Small tables with named rows and columns. After each table, cells are looked up by row and column.

tolot:
	kif	gurik	tep	div
sofuruk	2	225	29	246
naz	145	93	161	93
povude	4	135	118	163

naz, kif => 145
sofuruk, tep => 29
povude, div => 163
povude, gurik => 135
sofuruk, gurik => 225
naz, div => 93
naz, tep => 161
sofuruk, div => 246
povude, kif => 4
sofuruk, kif => 2
naz, gurik => 93
Which row has the largest div? sofuruk

mafu:
|  | sapu | mesen | beb | pof | radepi | vufi | zekozav | goz | dipoviv |
|---|---|---|---|---|---|---|---|---|---|
| bovu | -58.8 | 80.0 | 99.0 | 39.0 | 8.6 | 20.4 | 7.2 | 26.5 | 55.5 |
| sapopu | 26.4 | -55.1 | -79.1 | 7.3 | 81.0 | 7.1 | 45.3 | -52.3 | -21.8 |
| zefa | -80.1 | 55.4 | 77.6 | -60.8 | -55.7 | 56.8 | 53.9 | 87.9 | -53.7 |

sapopu, goz -> -52.3
zefa, zekozav -> 53.9
zefa, pof -> -60.8
zefa, sapu -> -80.1
sapopu, radepi -> 81.0
sapopu, beb -> -79.1
zefa, goz -> 87.9
bovu, mesen -> 80.0
sapopu, pof -> 7.3
zefa, dipoviv -> -53.7
bovu, goz -> 26.5
zefa, beb -> 77.6
bovu, beb -> 99.0
bovu, vufi -> 20.4
bovu, zekozav -> 7.2
bovu, dipoviv -> 55.5
zefa, mesen -> 55.4
bovu, radepi -> 8.6

gelemi:
         vapif  gogatet   pufim   galok  numile     ser    tek    bak  suler  nidodef
bimi       200   -28409   54133  -23500  -25366   58923  15163   2274   4760   -34682
lorido    7093    -3700   25821    3165    5739   26506   8847   8083   7764    -5418
nutumo   14551    54464  -52718   53700   49113  -56912    669  13648  12672    60002
pov        402   -40976   72609  -45111  -40986   78227  12358   5100   1169   -45595
vuz      11177    35705  -27187   27989   25239  -30546   6752   9725  10207    36998
vapapep   9785    36501  -28861   28468   26137  -31130   6807   9829  11297    39749
dav      15903    53525  -51137   50627   49669  -55461   2819  15878  12279    59444
lib      10815    46089  -40507   36695   36361  -45609   3594  10606  10352    50225
pir       6877    -5485   26915    3842    3022   26041   9343   8168   7451    -6879
taze     18315    55834  -54427   58769   53726  -58905   2016  12679  12090    61702

vapapep, vapif: 9785
lib, numile: 36361
pir, galok: 3842
dav, suler: 12279
dav, bak: 15878
vapapep, pufim: -28861
lib, suler: 10352
vuz, pufim: -27187
lib, nidodef: 50225
bimi, nidodef: -34682
pov, suler: 1169
Row with the largest gogatet: taze

kap
        guronez  funanu  vot  sef  nomaru  kadopif  vopig
kubuvi       48      41   86   43      42       31     27
misu         54      92   25   75      11       72     20
mer          52      46    4   50      25       37     95

kubuvi, vopig -> 27
misu, vot -> 25
mer, funanu -> 46
mer, vopig -> 95
mer, nomaru -> 25
kubuvi, guronez -> 48
misu, funanu -> 92
kubuvi, nomaru -> 42
kubuvi, sef -> 43
misu, vopig -> 20
Which row has the largest nomaru? kubuvi

rud.csv
,gosu,tota,lar,tol,pob,lozos
delupe,602,-101,44,811,50,94
nura,554,-245,-356,811,-104,420
gidos,-294,269,224,811,615,-535
nek,420,-125,-89,811,178,310
lero,180,-66,-4,811,247,-302
zamira,396,330,442,811,470,184
vubu,495,841,490,811,932,-233
simezu,550,6,141,811,152,326
buv,-424,86,18,811,136,-281
zin,544,139,49,811,135,457
vimus,-226,481,356,811,-90,514
tal,8,112,-18,811,164,60

nura, pob: -104
lero, tol: 811
vubu, pob: 932
gidos, tota: 269
nek, lar: -89
zamira, pob: 470
tal, pob: 164
tal, tota: 112
zin, tota: 139
zin, lozos: 457
buv, pob: 136
tal, gosu: 8
vubu, gosu: 495
lero, tota: -66
zin, lar: 49
Which row has the largest lar? vubu

